Each row below holds a small network's activations on one input, seen along a few directions.
Each table varies a few parts of the input and shows all the possible inputs, shuffled.
A made-up example of a description, with smaller parts first: one of 5 places around a ring, together with either a single point or one of 11 places along a line or (one of 3 separate values, together with one of 6 places along a line).
Shared parts are said once, and a part with two or three values counts as separate values.

A family of inputs:
R1: [ 42.9 -23.0  25.9  49.6  10.7 -17.8   9.5 -26.9 -39.8  50.5  -7.8 -31.9
  27.2  42.4   8.7]
R2: [ 13.7  -1.6  -5.3 -16.1 -12.6 -27.6  19.3  38.8  54.1  24.8  13.0  27.9
  17.4  78.7   1.9]
R3: [ 52.2  13.6   9.5  28.8   4.2 -30.0  17.9 -22.1 -61.2  24.2 -30.0 -19.6
 -55.5  15.4  30.5]
R4: [-36.6 -46.3  -3.8  -8.5   6.6  46.7  28.9  86.1 -23.1   4.8  11.5  29.8
  34.1 -17.3  -8.1]
R5: [ 11.2   1.0  -4.5 -19.6 -32.0 -31.2  10.2  48.8  54.2 -15.4 -17.3  -1.9
 -18.9  71.4  14.6]
R6: [ 23.1  -1.3 -21.4  -7.2  19.3   4.8  63.5  41.5 -44.0  44.4  11.7  19.3
 -22.5  47.1  -6.4]
R7: [-27.3  -5.0  -9.0 -29.7 -23.0   3.5  -9.2  87.8  59.9 -39.1 -11.1  39.7
  -7.0 -11.5  27.7]
R8: [ 22.6 -29.7   7.7  38.2 -43.0 -46.5 -39.4 -32.8  -1.3  15.6 -12.7 -48.7
 -27.6  40.6  17.1]
R9: [-88.1 -13.3  -6.1   2.1  31.7  50.9 -30.5 -37.8  33.3 -23.9  73.0  14.1
  32.0 -43.6  26.5]
R10: [ 28.7 -33.5  10.2  43.2 -21.3 -36.7 -30.8 -40.1   0.5  61.9  20.5 -19.9
   7.8  45.4   4.3]
R11: [ 62.7  48.2  19.6   2.0 -20.9 -45.6 -39.8 -71.3  51.4 -27.6 -43.3  -4.7
  -3.1 -19.1 -54.2]
R12: [-37.4 -40.5   9.2 -24.7 -16.1  29.1  25.2  95.8 -24.3 -28.6  -7.9  -3.4
   3.3 -29.9   8.9]
R13: [ 31.6 -14.1  24.9  49.9 -18.7 -33.6   7.5 -19.8 -39.8   7.5 -33.7 -59.0
  -4.7  33.2  22.2]
R14: [-92.8   3.0  24.1 -23.5  29.8  45.9   3.9 -18.4 -18.1 -63.3  12.9 -22.8
  12.5 -57.0  42.9]
R15: [ 59.6  16.5  -9.8  14.9 -13.7 -21.5 -57.4 -82.3  10.1  23.2   2.3 -29.5
  27.8 -21.8 -79.9]
R16: [ 54.6  18.6  -1.6   2.6 -43.4 -36.5 -55.2 -80.4   7.7 -13.4 -18.6 -46.9
  -1.8 -31.5 -62.2]
R17: [  7.9 -28.2 -10.3  13.0  -1.3  -3.7  60.0  47.1 -19.8  31.5  13.4 -20.0
  29.0  56.2  -9.1]
R18: [-27.7   2.7 -15.7 -28.9   2.3  34.7  30.0  91.2 -45.8 -14.2 -13.4  33.0
 -43.5 -35.6   9.9]
R19: [  4.1 -27.0   4.4  -5.5 -24.2 -18.5  53.0  55.1 -21.7  -5.0  -4.9 -47.8
  -8.8  46.1   2.3]
R20: [ 67.1  43.9  17.2   2.8   7.0 -36.0 -41.5 -76.8  52.8   8.2 -20.8  18.9
  25.6 -10.3 -68.9]
R21: [ 32.6  14.2  24.9  38.4 -26.7 -56.3 -27.8 -20.2  42.4  -1.6 -36.0  -8.2
 -21.5  52.3  28.5]
R22: [ 74.9  51.4  -1.0 -14.8   2.4 -21.2  -5.2 -74.5 -48.9  -3.9 -49.4 -15.3
 -30.9 -47.5 -47.1]
R23: [ 42.7   9.8  28.7  38.5  -2.0 -49.9 -22.2 -25.9  42.7  41.3  -4.4  17.8
  14.9  57.1  14.6]
R24: [-77.2  46.5  -1.9 -26.1  42.0  57.8  12.4 -17.4 -38.3 -42.6  -1.0  14.5
 -38.2 -60.8  47.1]
R25: [-40.6 -54.2 -37.9  -8.2 -17.6  27.8  -9.0  72.2  20.5   3.7  43.3  42.2
  20.8 -13.2  -4.1]
R26: [ 65.5  26.4  15.4   3.0 -20.8 -28.4 -13.8 -72.8 -33.3 -23.4 -42.4 -51.6
  23.3 -37.7 -53.7]
R27: [ 55.9   6.1   4.2  36.6  30.5 -11.6  24.5 -30.0 -56.7  65.8 -12.4   7.8
 -26.2  24.7  14.0]
R28: [-25.2 -10.2 -19.5 -22.0  -0.9  19.7  -8.7  80.5  57.0  -6.9   8.3  71.4
  27.7   2.0  10.3]
R29: [-79.8  29.9   8.7 -16.9  53.4  28.7 -25.4 -27.0  74.9 -26.8  32.4  52.8
  26.6 -30.3  32.2]
R30: [-70.4  40.4  -5.9 -11.0  62.4  79.8  21.6 -26.6 -33.8  -1.8  23.7  44.1
  -3.4 -53.5  33.0]
R31: [ 78.1  43.6  -9.7  -3.3  30.1  -5.4  -1.5 -79.9 -41.9  34.6 -34.6   5.3
  -4.2 -39.4 -60.8]
R32: [  3.1 -41.3 -18.2 -16.5 -48.5 -26.4   8.1  40.7  16.0  -1.1  17.8 -38.0
 -25.1  56.4   2.9]
R33: [-28.9   1.8 -32.3 -15.3  25.4  46.0  35.2  82.0 -43.3  20.5   5.1  63.5
 -14.0 -27.5  -5.4]
R34: [-79.9  33.9  11.1 -21.1  27.6  19.5 -28.4 -16.3  75.9 -63.4   3.8  18.2
  -5.0 -40.6  51.8]
R35: [-36.1 -52.2 -18.0 -22.8 -40.7  18.4 -11.7  82.7  22.6 -29.6  22.2   5.6
 -12.4 -24.7  13.9]
R36: [  3.4 -44.3 -23.1  -3.7 -29.5 -13.4  16.1  29.9  17.2  39.0  41.6  -7.3
   8.7  67.9 -11.4]
R37: [-89.9  -5.7  19.2  -8.4  52.6  69.0   8.1 -30.1 -15.0 -23.3  35.4  11.5
  45.0 -42.5  26.3]
R38: [-92.3 -10.4  -1.2 -11.7  10.5  33.9 -35.3 -28.3  32.9 -63.0  40.0 -18.1
  -6.3 -53.5  42.2]
R39: [ 15.9   7.9 -22.9  -9.6  -2.0 -13.5  57.0  50.8 -46.3   0.8  -8.4  -7.8
 -54.1  39.0   7.8]
R40: [ 76.3  22.9  14.2  11.4  10.4  -4.9 -18.8 -73.5 -29.9  15.6 -22.1 -34.9
  50.9 -27.2 -70.7]
The inputs of R21 and R23 match in every part but one. If R32 is changed in the same way as R21 into R23, which row does it become? -> R36
The inputs of R25 and R35 match in every part but one. If R1 is changed in the same way as R25 into R35, which row does it become? -> R13
What is each input in this table made of? -> one of 2 separate values, together with one of 4 places along a line, together with one of 5 places along a line
Which other rows does R22 become when the place on the line of 5 takes its other values? List them by row number. -> R3, R18, R24, R39
Which other rows does R21 become when the place on the line of 5 takes its other values? List them by row number. -> R5, R7, R11, R34
Which other rows does R34 become when the choice among 2 separate values takes its other values? List them by row number. -> R29

A family of inputs:
R41: [ 40.9   1.5   9.7  26.2  -8.3 -33.6 -16.9 -42.3   9.8  23.0  -5.9 -19.2
   7.5  26.0 -12.1]
R42: [-72.0 -27.5 -18.3 -26.1  11.7  47.0  24.4  81.9   7.2 -17.5  31.4  35.6
   5.7 -10.6  27.8]
R43: [ 47.2   3.1   7.6  21.6  -5.8 -26.0   3.2 -34.3 -23.1  31.6 -11.4 -22.5
   1.7  28.0 -15.4]
R44: [-76.4 -13.9 -16.2 -27.5  17.7  47.3  15.6  70.8  16.9 -19.9  28.7  47.7
  -0.2 -16.8  34.5]
R45: [ 49.9  22.3   5.6  11.4   1.2 -17.1  -8.7 -43.3 -21.6  10.5 -26.5 -13.0
  -0.5 -14.0 -31.6]
R46: [ 53.3  11.7   2.6  14.6  -1.5 -21.8   7.9 -32.8 -32.7  23.5 -17.4 -22.2
  -9.9   9.6 -18.6]
R47: [-81.0  -5.0  -2.2 -26.3  22.0  46.5  10.9  40.9  15.1 -36.3  23.6  27.4
   2.3 -28.3  39.1]
R48: [ 41.3  13.2  12.3  11.6 -13.6 -30.8 -29.6 -53.9  21.1   4.1 -12.1 -19.1
   9.4   2.7 -22.9]
R49: [ 36.8 -20.1  -4.7   7.2 -34.7 -34.7  15.2  41.8  -0.9  15.4 -15.7 -15.2
 -15.2  51.9  -5.5]
R50: [ 44.6  24.3   5.4   5.7  -8.5 -23.4 -24.1 -53.6   4.5   0.0 -22.0 -15.6
   2.7 -12.4 -38.3]
R51: [-84.6  -9.4  -1.8 -18.4  19.7  46.6   2.0  24.8   3.5 -34.5  27.2  16.2
  -3.5 -36.0  43.1]
What is each input in this table made of? -> either a single point or one of 4 places along a line or one of 6 places around a ring

A family of inputs:
R52: [ 18.6   8.4   1.7  15.4  18.1   5.0   0.3 -43.3 -35.1  22.4  -0.3 -12.2
  11.8  -8.3 -18.0]
R53: [ -5.2   2.8  12.1   3.7  -9.9 -16.4 -13.1 -10.2  24.0 -13.7  -6.9 -11.1
  -5.8  12.3  18.0]
R54: [ 47.0  15.8  -4.0   3.5  -7.2 -16.7 -20.6 -35.1   6.6  16.2 -15.0   1.0
  16.3  -8.0 -49.5]
R55: [ 34.1 -27.2  -4.8  20.4 -16.0 -18.3  29.0  19.6 -40.0  33.4  -6.4 -26.8
 -10.9  43.0  -1.1]
R56: [ -6.8  -0.5  13.7  -1.2 -11.9  -9.1 -21.0 -23.2  20.8 -22.8   0.3 -20.2
  -1.9  -2.6  10.9]
R57: [-42.9  -2.7 -14.8 -22.6  21.5  43.1   6.7  32.9  -1.6 -13.7  15.9  33.1
  10.8 -32.9  -0.4]
R58: [-39.8  -9.1   0.6  -2.5   5.2  18.8 -13.6  -7.9   9.5 -19.5  18.4  -5.3
   8.1 -26.1  12.1]
R59: [-34.3  -6.3  -4.1  -0.1  12.8  20.2  -9.5  -9.1  11.4   0.6  25.2  15.1
  18.2 -13.1   9.1]
R60: [ -6.3  -1.5   4.5   5.2   2.6   0.1 -20.9 -28.6  23.5   2.7  14.0   3.6
  25.6  -1.3  -9.6]
R61: [ 19.4  10.3  14.0   9.2   1.9  -7.3   2.1 -38.5 -37.5   0.4 -14.1 -32.4
 -15.3  -9.7   2.2]
R62: [ -1.1  -2.0   7.1   8.9   9.9  -3.6 -11.6 -16.1  27.0  10.6  14.1  10.6
  19.3  13.6   3.6]
R63: [-47.7  -2.4 -11.7 -26.8  11.2  39.3   7.6  32.3  -4.5 -33.6   8.6  15.7
   2.4 -46.4   0.8]
R64: [-39.2   3.3 -11.0 -22.4  17.7  33.4  18.9  51.1   1.5 -13.3   8.3  38.8
 -12.7 -11.0  19.3]
R65: [-34.4  -2.6   5.6  -1.5   1.1   3.7  -2.5   8.9  11.6 -15.9   6.0   3.9
 -13.0  -1.3  34.9]
R66: [ 24.8  17.3   5.2  16.3  15.2  -9.6  16.6 -26.6 -31.7  23.8 -11.3  -8.8
 -11.9  15.3   3.5]
R67: [ 45.5  15.1   2.5   2.9 -17.2 -21.3 -22.8 -34.7   4.8  -2.0 -21.3 -16.2
   6.2 -19.6 -46.9]
R68: [ 24.4   9.9   4.4  18.2  23.1  -0.6  12.1 -32.8 -31.0  30.2  -0.9  -5.7
   7.1   5.4  -5.8]
R69: [ 10.6 -34.5  -3.0   8.3 -28.1 -24.5  11.0  38.8  11.0  15.3   7.2 -12.7
   3.8  53.1   5.2]
R70: [ 53.7  15.6  -1.2   6.8  -0.3 -23.0 -11.2 -23.7  10.9  22.9 -15.6   8.7
  10.4   6.9 -37.4]
R71: [ 48.7  19.5   5.8  -1.8 -23.7 -28.7 -18.2 -30.2   4.7  -6.8 -28.9 -19.5
 -11.2  -8.8 -29.4]
R72: [-36.2  -6.0   6.2  -7.5  -0.6  10.5 -10.0  -3.8   9.8 -24.9  11.2  -7.5
  -8.2 -15.8  27.9]
R73: [ 62.0 -18.8 -13.6   8.1 -35.8 -40.9   9.9  30.7  -3.3  25.0 -14.4 -14.7
  -5.6  45.3 -29.7]
R74: [ -9.7  -3.0   9.6   3.8  -7.4  -2.8 -23.8 -28.8  21.7 -17.6   6.6 -16.5
  15.8 -14.5  -6.5]
R75: [-15.7 -39.2  -6.9   5.0 -19.6  -2.9  17.7  56.2   1.0  13.8  17.2  -1.6
  -1.3  40.8  20.9]
R76: [-25.2 -32.2 -17.1 -16.5 -14.2  17.7  33.5  91.0 -12.1   0.0   7.5  16.6
  -3.2  18.2  11.7]
R77: [-46.5   0.5  -5.6 -31.6   5.3  31.8  11.0  37.5  -3.7 -38.4   3.2  13.9
 -12.4 -37.4  14.3]
R78: [-43.3   2.2  -8.3 -26.1   7.8  28.1  17.0  50.9  -2.7 -30.6  -2.5  23.3
 -16.2 -23.1  20.6]
R79: [-32.6   1.4  -1.2  -0.5  10.8   9.4   4.4  11.0  15.7   1.4  15.3  18.6
  -5.9  10.5  30.0]
R80: [ 16.7   6.6   9.8  14.9   8.2   0.6  -1.7 -43.0 -37.3   4.3  -6.2 -29.2
   1.1 -19.8 -14.6]
R81: [-36.0  -0.1 -13.1 -18.7  25.0  38.5  16.6  43.0   2.2  -6.5  15.4  41.1
   7.2 -18.7  11.4]
R82: [-29.6  -3.4  -2.2   2.1  18.1  16.3   1.6   3.7  14.9   9.4  24.4  21.6
  14.2   0.4  20.8]
R83: [ 55.3  23.0  -1.3   5.0  -9.3 -31.9  -5.5 -17.4  10.5  16.0 -24.2   6.4
  -9.2  17.6 -26.7]
R84: [ -3.3   6.6   6.9   5.5   1.7 -11.9  -5.6  -8.9  28.7   3.5   2.9   5.8
   0.8  24.6  12.8]
R85: [ 52.6  19.4   3.2   2.8 -20.1 -33.5 -14.5 -17.9   5.9  -0.8 -33.0 -12.5
 -15.4   7.1 -21.9]
R86: [ 22.6  13.9  10.9  14.0   4.2 -13.7  10.1 -27.9 -37.2   8.0 -20.8 -24.8
 -18.7   4.1   7.7]
The inputs of R84 and R79 match in every part but one. If R56 is changed in the same way as R84 into R79, which row does it become? -> R72
What is each input in this table made of? -> one of 5 places along a line, together with either a single point or one of 6 places around a ring
Which other rows does R82 become when the place on the line of 5 takes its other values? List them by row number. -> R62, R68, R70, R81
Which other rows does R69 become when the place on the line of 5 takes its other values? List them by row number. -> R55, R73, R75, R76

A family of inputs:
R87: [  9.2 -16.1   9.5  11.5  -1.1  -6.4  15.7   8.3 -12.2  22.3   6.8  -4.4
   6.7  33.8  15.1]
R88: [-93.3 -15.0  -6.0 -20.8  19.4  46.2  10.4  35.8  10.4 -28.0  34.4  20.9
   3.6 -13.6  38.3]
R89: [ 21.3  -1.8 -14.4  -4.8 -21.0 -14.9   8.6  35.1   8.5   3.9  -9.2   5.7
 -13.7  11.6  -9.4]
R90: [  5.2  -6.7  -0.8  24.6   6.4  -3.6   3.2 -23.6 -27.6  18.5   6.4 -25.8
  -7.6   8.3  10.9]
R91: [ 23.3   3.6  -6.0  13.6   6.4   1.2   9.7  -2.8 -41.6  10.2 -16.5  -6.5
 -10.4 -13.3 -11.1]
R92: [ -1.3  -8.8   7.6   0.1 -16.2 -17.7 -18.5 -13.8  34.7  -9.5   6.2  -9.9
  11.6  17.0  -9.0]
R93: [  7.8  10.4   9.8  12.4   0.7 -12.0 -25.6 -41.9  24.1   5.0   4.6  -2.2
   8.2  -5.3   0.8]
R94: [ 13.8   5.0  -8.1  -4.9 -11.7 -10.1 -15.2   6.8  22.5 -13.1 -14.5   0.0
   3.3  -4.1 -33.3]
R95: [ 18.1  23.5  -7.0   0.5   0.3  -4.4 -16.5 -27.6   9.9  -3.7  -9.0   7.2
  -1.2 -23.7 -29.5]
R96: [-70.9  -7.7 -12.7 -36.3  22.4  50.1  15.5  55.4   4.2 -31.0  22.4  33.3
  -4.5 -35.4  23.3]
R97: [ 23.1  21.7   8.9  -8.3   8.3  -2.3   0.4 -30.4 -20.9  -3.7 -20.8  -5.1
   0.3 -20.5 -16.9]
R98: [ 10.1 -17.7   2.5  10.7 -20.3 -19.6  -3.3  20.7  19.3   8.7   3.8  -0.2
  -4.8  33.1  21.2]
R99: [  9.6  11.5  22.4   4.9   7.6  -5.3  -8.2 -47.6  -7.9   2.7  -4.4 -18.8
   7.2   0.8   9.2]
R100: [ 24.1  -1.9  -5.7  -3.0  -1.2  -1.2  23.8  25.7 -23.4  17.8 -10.2   6.0
   1.2  11.3  -9.5]
What is each input in this table made of? -> one of 2 separate values, together with either a single point or one of 6 places around a ring
The inputs of R97 and R99 match in every part but the choice among 2 separate values. If R100 is changed in the same way as R97 into R99, which row does it become? -> R87
Which other rows does R88 become when the choice among 2 separate values takes its other values? List them by row number. -> R96
